These are the activations of a small neural network, seen along a few directions. Each row is one input.
Each table varies a few parts of the input and shows all the possible inputs, shuffled.
Descriptions start from the smaller parts, as in this example, which fits no table here: line(6) and (point or (values(2) and ring(5)) or line(11)).
Shared parts are said once, and a part with two or three values counts as separate values.

A family of inputs:
x1: [-45  38  20   8 -24 -52  23 -51   0  29 -45  12  26 -34]
x2: [  0 -12 -23 -66 -37   5   2  -7  38 -41   4  16 -20  26]
x3: [ 29  18  -6 -24   0  38 -11  55  34  62   5  -2 -23  39]
x4: [ 56  -2   8  11  38  10  -1  17 -50 -13  22  -6  10 -20]
x5: [  8 -11  42   8  40   7   3 -27 -39   2 -26   8  18 -30]
x6: [ 26  31 -25  31  32  33  -5  27 -30 -34  18  18 -16   4]
x7: [-40  59   8  -1  11 -24  -1 -37  37  -2 -70  31  35 -16]
x8: [-19  12   2  31  24  34  20 -13 -21  -1 -41  27  12  -3]
x9: [  1 -37 -12 -43 -32  -7 -37 -19  48 -46  33 -14   8  -2]
x10: [ 19  21  -8  38   2  -1  15  20 -63 -14  34 -18 -21 -14]
x11: [ 17 -43  18   1  18   0 -11  18   1 -42  21 -21   2   3]
x12: [-35   9   6  32  20  -8  10 -32 -56  14 -14   4   7   2]
x13: [-25 -26 -38 -26 -61 -25   1 -31  28 -20  43  -9 -20  18]
x14: [-23  16  21   0  15 -41  -5 -48  30  18 -50  22  57 -49]
x15: [  6 -18  -8  -6   9  14  11  30  -5 -36  -7   6  -6  48]
x16: [ -3 -35   3  13 -28  -7  28  12 -30 -16  23 -19 -27  14]
x17: [  1  -2 -16   6 -24   7  -8  41  31  75  25 -35 -34  15]
x18: [ 27 -19   7 -14  -2  18 -33  45  46  65  23 -21  -8   0]
- What do these inputs look like to the network? => values(3) and (point or line(5))
- The inputs of x9 and x13 match in every part but the values(3) part. If x11 is changed in the same way as x9 into x13, which row does it become? => x16
- Change only the values(3) part in x7. List by row number the other rows that result. => x1, x14

A family of inputs:
x19: [ 20 -57   7  -4  -7  28 -25  74  35 -13  61 -48 -46  37]
x20: [-19 -20  18  16  25 -42  14 -47 -19 -17  -4 -16  68 -42]
x21: [ 37 -69  -2  31   8  10  12  70 -18  10  69 -50 -45  29]
x22: [-27 -10  24 -23 -11 -34 -19 -61  23 -33 -17 -19  45 -29]
x23: [-42  31 -20 -33 -30 -15  20  -3  59  31 -43  17 -10  36]
x24: [ 62  -6 -40   1   3 -15   2  62 -27  16  70 -49 -21   0]
x25: [ 13   3  38  25  43   9  17 -57 -45 -58 -37  28  60 -50]
x26: [-15 -37 -15  11   7 -41  28 -37 -42 -41  16 -22  13  -2]
x27: [-43  -1 -37 -24 -15 -10  11 -10   5 -26   0 -10 -22  24]
x28: [ 49  -6 -44 -73 -48  10 -19  67  70   3  38 -18 -16  19]
x29: [ 31 -27   1 -80 -36  49 -42  47  56  58  38  -9 -49  25]
x30: [ 94  21 -27  11  22  44  10  67 -53 -36  41  -6 -22   6]
x31: [ -2  10 -18  30  19  33  37 -18 -68 -72 -18  27 -21  20]
x32: [  0  61  35  71  44  13   1 -16 -59  20 -76  65  27 -30]
x33: [-31  52  22  61  15 -36   9 -25 -32  61 -23   5  24 -32]
x34: [-33 -12  -5 -25 -22 -31   6 -42  13 -53  26 -11 -11   3]
x35: [-29 -35 -20 -63 -58 -25  13 -45  62 -40   8  16  10  13]
x36: [ -8  58   9  49  38  25  45   6 -63 -11 -46  30  -4   6]
x37: [-50  44  -4   1 -13 -18   9   0   9  16 -28 -13 -21  24]
x38: [ 64 -45  14  46  39  65  15  80 -32 -38  39   1 -48  19]
x39: [ 74  -4  22  12  30  86 -18  50 -61  18  36   1 -53   8]
x40: [-28  13  25  42  34 -47 -10 -52 -23  44 -33  20  63 -64]
x41: [ 30 -16  14 -40 -18  50 -58  50   9  41  54 -44 -50  24]
x42: [ 42 -28   6   0   5  33 -23  44 -41  67  63 -44 -49   8]
x43: [-31  36   7  -9 -26 -24 -23 -23  58  59 -74  48  26   3]
x44: [  1  40  43  53  58   6  -7 -49 -42  -5 -67  69  63 -65]
x45: [-34 -20 -53 -55 -40  -7  21 -13  56 -11 -20  18 -13  35]
x46: [-39  26  14 -19 -14 -25 -15 -69  88  39 -42  37  51 -27]
x47: [-35 -15 -35  17  -6 -22  31 -23 -49 -24  13 -21 -19  22]
x48: [-36  29  -9  41  10 -31  39   4 -40  38 -19 -16  -5   7]
x49: [-37  27  29   8   7 -35 -41 -52  26  21 -47  22  51 -46]
x50: [ 27 -76  -7 -40 -36  31 -18  82  84  -2  44 -23 -29  46]
x51: [-41  56  29  21  -2 -26 -25 -29  15  43 -47  16  17  -7]
x52: [ 48   7 -33 -31 -19   5 -28  65  24  -6  54 -47 -23  18]
x53: [  8  -4   6  29  20  19  39 -39 -54 -82   4  29   1 -15]
x54: [-22 -27   7 -57 -27 -34  -8 -59  77 -17 -33  17  57 -22]
- The inputs of x35 and x26 match in every part but one. If x28 is changed in the same way as x35 into x26, which row does it become? => x24
- What do these inputs look like to the network? => line(4) and (values(3) or ring(6))
- Change only the line(4) part in x54. List by row number the other rows that result. => x20, x22, x25
- Change only the values(3) part in x29. List by row number the other rows that result. => x28, x50
- List by row number the other rows that have the line(4) part in common with x53. => x25, x30, x31, x32, x36, x38, x39, x44

A family of inputs:
x55: [ 41  19   5  23  19  26  -8  33 -17  19   4   9  -5  -5]
x56: [ -4  -1  -1 -17 -17 -12 -22  15  20  47  14 -24 -16   7]
x57: [-45  51  31  51  33 -32  22 -79 -41  -5 -70  45  58 -50]
x58: [-70  46  23   9  -2 -46  11 -96  30   8 -68  37  51 -45]
x59: [ 26 -37  -5  14   6   5  15   2 -24 -51  28 -12   5  -7]
x60: [ 21  11  -3 -28 -13   5 -21  27  40  35  -2   5  -1   5]
x61: [ 15   4   5  33  16   4 -15  23 -35  28  18 -16 -16   1]
x62: [-27  -6 -16 -19 -18  -7   6  16  28  11  10 -14 -25  26]
x63: [ -3  -1  -5  33   6  10  19  23 -34  -3  13  -3 -26  18]
x64: [ 14   2 -16   1  10  16  21  10 -44 -29  18  -8 -18  11]
x65: [ 30 -14  17  11  23  35 -10  19 -20 -10  -2   4   2   2]
x66: [ 10 -26   8 -36 -12  13 -19  11  41   8  -3   9   3  10]
x67: [ -8  -4 -27 -40 -30  -5   4   2  17 -19  14 -12 -20  24]
x68: [  1 -44 -16 -36 -21 -13  -1  -5  40 -39  27 -20   9   3]
- What do these inputs look like to the network? => values(2) and (point or ring(6))
- The inputs of x65 and x66 match in every part but the values(2) part. If x55 is changed in the same way as x65 into x66, which row does it become? => x60
- Change only the values(2) part in x68. List by row number the other rows that result. => x59

A family of inputs:
x69: [ 21 -14   3  48  35 -11  -7 -21 -32 -40   2 -19  17 -23]
x70: [-13   3 -29 -16 -26  18 -20 -15   7  44  32 -16 -35  28]
x71: [ 39  43  33  13  22 -13  -3   3 -41  37   0  -1  10 -23]
x72: [-23  56  47  54  41   7  -3 -19 -26  22 -48  31  11  -9]
x73: [-22  13 -15 -53  -3 -37   1 -50   6 -47  26 -15   1 -30]
x74: [ 65  11 -13   8  -1  56   6  58 -54 -19  24  10  -7  -5]
x75: [ 38  37 -28 -36 -16  26   8  49  -7  42  25   7 -31  34]
x76: [ 10 -58  22 -49 -18  24 -43   1  78  32   5   0   8   3]
x77: [-52  10  18  30  20 -21   6 -38  -4 -65 -50   8  16 -16]
x78: [-77  20   9  -2   7 -27  11 -56  26 -53 -27  18   0 -25]
x79: [-31 -58 -19 -15 -30  -5  10   7 -11 -19  27 -20   8  25]
x80: [-14  -2  -4  53  44   7  39 -42 -29 -36 -55  22  29 -38]
x81: [ 12 -39 -28 -20   1   7  33  45  -7 -60  11 -29  -7  32]
x82: [-50  30 -27  25   1 -27  13 -42  23  46 -50  29  11  10]
x83: [-57  11  14  21 -39 -48   9 -38  34   4 -42  35  -5  -8]
x84: [ 19 -19  15 -48  -6 -22 -49 -17  83  20 -13   2  43 -32]
x85: [ -6  47  28  54  38  25   9 -32 -41  -9 -27  62  20 -55]
x86: [-26  52  11  25   7 -20  25 -13  -5  63 -52  28  25  -2]
x87: [-18   5  32 -29 -13  -3 -35 -40  86  16 -63  46  51 -26]
x88: [ -2 -40   4 -18  -3  17   6 -14 -28 -48  14 -32 -13  21]
x89: [ -1 -31  -6   5  14 -44  20  -9 -19 -43  -3 -33  47   5]
x90: [  1  11   0 -25 -15  31 -29  22 -32  58  10 -21 -35  10]
x91: [-21 -41  -2   2 -31 -24   6   2  34  20  36 -20 -27  19]
x92: [  5 -10 -47 -51 -40  14  -1  24  -3 -58  29   7  -5  38]
x93: [-13 -15 -27 -10 -16 -72  29 -17  34  24  17 -17  23 -16]
x94: [  3   9 -27 -23  -8   1  -4  34  30  17  27   2 -48  50]
x95: [ -9  38 -16 -31  -9 -38  -4 -38  10  35  10   2 -12  -5]
x96: [ -2 -18 -15 -15 -56  -7  10  43  45 -11  15 -18 -48  31]
x97: [ 43 -39  -2 -64 -23  26 -35  42  88   8   2  15  11  28]
x98: [  4  -4  36  28  31  34 -10  25 -33  36  23 -18 -31  15]
x99: [ 60 -21 -38   1  10  46  19  26 -34 -56  17   2 -20   3]
x100: [ 25  13  31  57  24  -7 -15  20 -43  -7   5 -10  25 -46]
x101: [  4  38   9  14  10 -40 -18  14  -1  52   7 -10   7 -10]
x102: [ 22 -58   3  32  18  29  19   2 -51 -16  19 -22   3  15]
x103: [ 46  41  -6 -19  13  58   6  46 -33  10  24  -8 -25  24]
x104: [ 20 -21  33  50  17  39 -12  37 -49   2  22 -17 -17 -22]
- What do these inputs look like to the network? => line(4) and (point or ring(8))
- The inputs of x99 and x102 match in every part but the line(4) part. If x81 is changed in the same way as x99 into x102, which row does it become? => x88
- Start at x78 and move only the ring(8) part, one step at a time. The first step leads to x83. Which rows follow, in order? => x82, x86, x72, x85, x80, x77
- Change only the line(4) part in x75. List by row number the other rows that result. => x86, x90, x101
- List by row number the other rows that have the line(4) part in common with x71. => x69, x73, x84, x89, x93, x95, x100, x101

A family of inputs:
x105: [ 48 -26   6  11   7  31 -19  60 -21  26  53 -37 -34  14]
x106: [-33   9  21  11   2 -34 -13 -37  16  28 -25   4  26 -30]
x107: [-25  23   7  45  27 -23  32 -54 -55 -27 -29  19  33 -28]
x108: [-40  -1  -3  13   4 -33  23 -49  -4 -28 -22   7  22 -13]
x109: [ 34 -27 -11 -41 -13  19 -16  35  38 -15  21  -6  -5  17]
x110: [  9 -30 -30 -23 -18  -2  12  25   1 -30  40 -31 -21  20]
x111: [-11 -10  10 -16 -19 -18 -21 -10  28  30   9 -15   1 -11]
x112: [-20 -19 -17 -14 -10 -14  15 -21   5 -26  13 -11  -1   3]
x113: [ 34 -35 -16   8   5  30   8  50 -45 -37  54 -34 -40  25]
x114: [-21  17 -12 -20 -25  -4   1  -5  29  20  -9   9 -14  19]
x115: [  1  31  26  30  36   0   4 -42 -26 -16 -51  42  48 -38]
x116: [-15   7  19  -2   2 -12  -3 -40  30 -16 -43  31  41 -21]
x117: [ 35  -2 -10   1   5  45   0  70 -23  12  34 -15 -58  41]
x118: [-15  36  32  49  32 -21  -1 -38 -40  25 -29  15  34 -46]
x119: [-27  60  10  40  25  -8  21 -34 -36  19 -54  37  19 -18]
x120: [-44  32  -1   4 -10 -21   6 -32  18  17 -45  28   8  -1]
x121: [  8   2 -25 -32 -28   7  -3  40  26  20  18 -12 -33  40]
x122: [  4 -14   2 -33 -14   7 -13 -15  42 -12 -10  13  17  -2]
x123: [ 60 -29   0  -7  14  55 -11  64 -10 -23  40  -7 -28  18]
x124: [ 19 -23  -8 -25 -23  -5 -22  32  28  31  36 -35 -15   9]
- What do these inputs look like to the network? => values(4) and line(5)
- The inputs of x109 and x122 match in every part but the line(5) part. If x121 is changed in the same way as x109 into x122, which row does it become? => x114
- Change only the values(4) part in x116. List by row number the other rows that result. => x106, x108, x120
- Change only the line(5) part in x124. List by row number the other rows that result. => x105, x106, x111, x118
